Each row below holds a small network's activations on one input, seen along a few directions.
Each table varies a few parts of the input and shows all the possible inputs, shuffled.
A made-up example of a description, with smaller parts first: one of 5 places around a ring, together with either a single point or one of 9 places around a ring or (one of 2 separate values, together with one of 6 places along a line).
Shared parts are said once, and a part with two or three values counts as separate values.

Table:
R1: [  -8  -14   53   81    0   23   38  -37 -104   41  -30    1   12   29
  -17   19  -35]
R2: [ 37 -28  14   1 -61  47  48  16 -61 -23   8   9 -30  26 -99 -45  -4]
R3: [ 23  55  47   7  38  65 -42 -37  56 -61  11  10   8   2  63 -38  33]
R4: [  19  -62  -23  -25  -53  -31   55   31  -36   11   20   52  -28  -25
 -105   -4  -11]
R5: [-42 -36   1  43   1 -32  38  -4 -74  75 -50 -23  13  13 -27  43 -50]
R6: [ 23   7 -48 -79   0 -43 -46  32  89 -39  46  46 -16 -45  18  -6  47]
R7: [ 40  37  -2 -64   8  46 -52  10  73 -68  34   1 -10   2  16 -50  46]
R8: [-33 -68 -43  -6 -24 -54  57  38 -47  54 -19 -31   3   3 -62  16 -34]
R9: [-28  10 -70 -54  19 -64 -40  30  88   3  13 -41  16 -21  60  27  18]
R10: [-41  48 -27   2  43 -40 -57  -9  65  27 -18 -33  19 -14 100  48  -6]
R11: [ 15 -11  62  60 -33  64  51 -32 -87 -19  -8  21  -2  30 -57 -25 -13]
R12: [ -5  64  37  33  62  19 -49 -38  38  -2  -8 -13  16  -1 110  15   9]
- What is each input in this table made of? => one of 2 separate values, together with one of 6 places around a ring
- The inputs of R8 and R5 match in every part but the place on the ring of 6. If R9 is changed in the same way as R8 into R5, which row does it become? => R10
- Change only the choice among 2 separate values in R4. List by row number the other rows that result. => R6
- Change only the choice among 2 separate values in R7. List by row number the other rows that result. => R2

Table:
R13: [  8 -70   9   6 -30   2  65  15 -90  16   7  20  -6   2 -91 -24 -19]
R14: [-29  13  31  67  37  12   1 -41 -11   5 -21 -22  36  14  67  10  -7]
R15: [-20 -33  11  25 -36  19  56   2 -80  32 -30 -28  -2  24 -78   1 -44]
R16: [ -2  26 -23 -41  23 -17 -34   6  71  -5  26  -2   3 -19  38   9   9]
R17: [  9 -40 -16  30 -54 -32  44  12 -66  43 -13  25 -27  -4 -70  28 -31]
R18: [ -2 -33  26  44 -23  19  61  -3 -94  45 -32 -30  -4  41 -67   7 -40]
R19: [ 12  48 -16 -37   4  18 -49   8  71 -56  28 -14   0   8  50 -22  41]
R20: [-19  17 -31 -37  28 -36 -33  17  61   3  10  -2   4 -25  48   9  10]
R21: [-21   4 -36 -33  26 -51 -26  15  56   9   7  -2  10 -32  45  23  11]
R22: [ 19  21 -22 -41  17  -5 -46   5  79 -32  11  -9  -1 -18  41  -5  34]
R23: [  8  60  54  49  39  39 -62 -49  -5 -11 -20  32  11  25  74   7  16]
R24: [ 13 -50  27   8 -42  19  73  10 -72 -13   7  40 -19  -6 -96 -32 -10]
R25: [ 24  37 -15 -42  12  12 -50   3  81 -36  20  -8  -6  -9  38 -11  29]
- What is each input in this table made of? => either one of 2 separate values or one of 5 places along a line or one of 6 places along a line
- Which other rows belong to the same alternative as R23? List them by row number. => R14
- Which other rows belong to the same alternative as R20? List them by row number. => R16, R19, R21, R22, R25

Table:
R26: [ 13 -25   0 -12 -17   8  25   9  -9 -22  16  21  -7  -2 -42 -24   8]
R27: [ -4 -15 -16  -9 -13 -21  18  11   3   4   3  14  -8 -18 -20   7 -10]
R28: [-24 -11 -11  11  10 -15   9   3 -14  23 -10 -35  16  12  14  10 -15]
R29: [  4  51 -29 -39   5  10 -53  10  90 -53  24 -36   5   3  64 -16  38]
R30: [  8  18  29  17   8  21  -8 -19  -5 -12   0  20  -1  -3  15  -3  10]
R31: [ 13 -14  -4 -13 -19   0  20  13 -13  -6  12  21 -15  -5 -38 -12   3]
R32: [ 13   6  32  15  12  33   5 -22  -4 -21   9  20   5   2   7 -17   8]
R33: [  7  22  18  14   2   9 -22 -17  -7   1  -4  16  -3  -3  17  17   4]
R34: [  5   5 -21 -58  40 -20 -44  14  70  -5   4   3   1 -26  30  -9  20]
R35: [  3 -14 -17  -9 -18 -19  12  17  -6   8   1  14 -17 -10 -23   5  -4]
R36: [ -6 -21 -25  -9 -10 -39  10  14   2  13  11   9   2 -16  -3  18  -2]
R37: [ -1   1   1   6  -9  13   0   5 -28  20 -13 -22  -3  21 -19   4 -16]
R38: [  0  18  14  22  13   2 -15 -16  -1   9  -8  14  -1  -2  25  11  -4]
R39: [ 14  -6 -13 -16 -26 -11   3  15 -13   5   6  18 -18  -6 -34   8  -6]
R40: [-12  13  13  21  15  -4  -7 -22   8   1  -5  15  11  -8  26  14   1]
R41: [  3  -7  11   9  -5  22  13   2 -25   9  -7 -18   1  20 -24 -14  -7]
R42: [-15  -9  -3  12   5   2  19   0 -15  15 -17 -31   8  10  -8   2 -17]
R43: [ -3 -18  15   8  -7  29  21  -5 -24 -13  -5 -19   8  23 -25 -26  -1]
R44: [-14  -5   0  11  -7   3   6   4 -20  16 -22 -28   0  19  -6   2 -14]
R45: [ -7   9   6  19  23 -22 -13 -15  10  10   3   3  14 -11  45  22   4]
- What is each input in this table made of? => either one of 2 separate values or (one of 3 separate values, together with one of 6 places along a line)
- Change only the choice among 3 separate values in R31. List by row number the other rows that result. => R30, R41
- Change only the place on the line of 6 in R28. List by row number the other rows that result. => R37, R41, R42, R43, R44
- Start at R26 and move only the place on the line of 6, one step at a time. The first step leads to R31. Which rows follow, in order? => R39, R35, R27, R36

Table:
R46: [  9 -19 -32 -35  -7 -45 -18  20  26   4  19  41  -8 -28 -10  12  11]
R47: [ 13  36  45  29  24  30 -16 -33 -19   2   1  28  -2  -1  27   4  -1]
R48: [-19   2   9  20  33 -15  -6 -18  15  18 -22 -22  19  -7  43  21  -8]
R49: [-10  11  10  23  14 -13  -2 -15  -2   6  10  27   5 -26  32  16   2]
R50: [ 11 -11 -35 -59 -13  -4 -18  25  37 -18  22 -19  -1   4 -18 -18  14]
R51: [-12   9 -29 -22  -7 -15  -9  24  23  10  -3 -35  -9   2  10   6  -9]
R52: [ 24  -6 -22 -48 -14   5 -15  22  34 -31  20  20 -15 -11 -27 -32  24]
R53: [ -2  17   4   2   2  28  -7  -8   9 -21   7 -36  13  15  21 -13   8]
R54: [  1  -8 -16 -12   5 -41  -1  14  22  -1  10  34  -6 -29  11  13  19]
R55: [  6  18  24   6  -6  35 -10 -16   4 -36   4   2   3   5  12 -17   9]
R56: [  0  16  34  12  21  38  -8 -16  10 -25  -4   0   6  11  24 -31   4]
R57: [ -5  27  31  35  26   5 -15 -30 -18  26 -10  23   4 -10  35  24  -9]
R58: [ -2  11  16   8  23  32 -10 -14  16 -14  -6 -41  19  24  31 -17   3]
R59: [  4   7  -9  -1  -5 -30  -7   7  13  13  11  34 -17 -30  12  21  -2]
R60: [ -4 -21 -43 -50  -5 -49 -16  23  34  12   6   2  -3 -27 -10  21   1]
R61: [ 18   4  -6 -16   6 -11   0   9  25 -23  25  41  -8 -21   3 -10  30]
R62: [ 16  14  31  30  34  16  -3 -26   8 -15   2  25   5  -6  36 -12  15]
R63: [ 18 -47  30  37 -36  11  63  -6 -92  17   1  43 -15   6 -87  -4 -22]
R64: [-22   9 -10  21  12 -22  -7  -6   2  12  -9 -10  12  -6  34  19  -2]
R65: [-17 -51  -6  21 -38  -4  64  17 -80  37 -28 -35   1  30 -76   0 -38]
R66: [ 12  14 -15 -23 -16  12 -13  13  26 -16   9 -32  -9  13   2 -10   6]
R67: [-17   5   4  11  29   6  -7  -9  20   5 -23 -51  20  12  38   4  -7]
R68: [-22  -5 -30 -26  12 -41   1  20  30  11   5  -1   2 -26  10  14   5]
R69: [  7   6  -3 -30  -8  14  -7   7  32 -38  14  12  -1  -1  -8 -23  20]
R70: [-16  28  10  19  19  21 -21 -17  -3  19 -26 -45  16  24  30  17 -15]
R71: [ -2 -56  13  42 -33 -15  65  -2 -91  41 -12  39  -9  -3 -75  17 -31]
R72: [  7  34  41  19   6  53 -28 -31 -12 -16 -13   2   3  26  13  -8  -3]
R73: [  3  33  26  15  14  46 -22 -21  -7  -2 -12 -39  11  30  23  -3  -4]
R74: [ 27  16   4  -5 -10  -3 -12  -4  18 -15  20  36 -18 -16   4   6  10]
R75: [-20 -56  -3  32 -32 -24  65   8 -86  50 -27   1  -2  10 -70  18 -40]
R76: [-23  10 -10   5   5   1 -12  -5   9   0  -7 -40  20  17  27  10  -7]
R77: [-22  26  15  27  27  -1 -16 -19 -13  36 -23 -13  10   3  37  27 -19]
R78: [ -7 -16 -48 -56  -8 -27 -18  26  39   1   8 -24   3  -2 -14   3   2]
R79: [-18   7 -26 -10  -3 -35 -12  13  18  23  -1   0  -6 -10  14  23 -13]
R80: [ 25 -10 -17 -43  -9 -17 -18  11  32 -18  32  43  -9 -23 -17  -2  17]
R81: [  5 -47  11  18 -44  24  62  13 -86  15 -12 -30  -6  37 -89 -21 -26]
R82: [-14  -6 -37 -33   3 -25  -3  30  31  -3  -3 -34   2   2   7  -1  12]
R83: [ 13  18  19  23   9  11  -6 -19  -2 -20  16  33   0  -9  25  -5  17]
R84: [ 22  18   0 -12 -19  20 -14  10  19 -30   5  13 -22   6  -5 -24  13]
R85: [ -2   6  18  37  36  -9  -2 -24   9   9  -9  18  11 -16  43   8   7]
R86: [ 12 -42  29  24 -47  35  58   1 -83  -1 -13  14 -16  23 -97 -27 -22]
R87: [  5   2 -25 -34   1   4  -1  26  31 -23  15 -27  -1   7   1 -26  27]
- The inputs of R47 and R77 match in every part but one. If R61 is changed in the same way as R47 into R77, which row does it become? => R68
- The inputs of R80 and R50 match in every part but one. If R83 is changed in the same way as R80 into R50, which row does it become? => R53
- What is each input in this table made of? => one of 6 places around a ring, together with either a single point or one of 6 places along a line
- Start at R84 and move only the place on the ring of 6, one step at a time. The first step leads to R74. Which rows follow, in order? => R59, R79, R51, R66
- Which other rows agree with R54 in the place on the ring of 6? List them by row number. => R46, R49, R57, R59, R71, R85
- Change only the place on the ring of 6 in R48. List by row number the other rows that result. => R56, R58, R62, R67, R85

Table:
R88: [-33  24 -10   3  49 -12 -35 -11  48   3 -10 -45  33   2  84  12   6]
R89: [-11  46 -13 -13  30 -19 -58   0  43  10  -7 -14   1  -6  72  25   8]
R90: [ 16  46  -2 -28   7  38 -39   4  57 -49  22 -24  -4   9  40 -33  27]
R91: [ -3 -19  33  60 -23   4  44 -22 -70  15  -7  43  -5  -3 -32  11 -23]
R92: [-39 -34  14  52   4  -5  58  -7 -64  43 -37 -42  20  20 -17  11 -39]
R93: [-10 -14   7  38 -21  -7  25  -2 -75  59 -30  -6 -12  15 -39  28 -44]
R94: [  18  -76  -54  -66  -46  -51   33   42  -15   22   12   16   -8   -2
 -114   19    5]
R95: [ 18 -28  47  26 -13  38  43 -16 -67  -5  -3  36  -6   8 -60 -25 -11]
R96: [ 24  33  20 -14  37  24 -38 -12  54 -36  18  20  -2 -15  52 -26  29]
R97: [  5  41   9   6  27  -7 -39 -22  49 -23  21  22   8 -22  74  16  24]
R98: [ -4  -3 -67 -79  -5 -53 -28  41  96 -20  27  12 -11 -43   7  -1  24]
R99: [ 19 -15  16  15 -47  51  36   4 -56 -21  -5 -16 -13  37 -67 -36  -6]
- What is each input in this table made of? => one of 2 separate values, together with either a single point or one of 5 places along a line
- The inputs of R91 and R97 match in every part but the choice among 2 separate values. If R93 is changed in the same way as R91 into R97, which row does it become? => R89
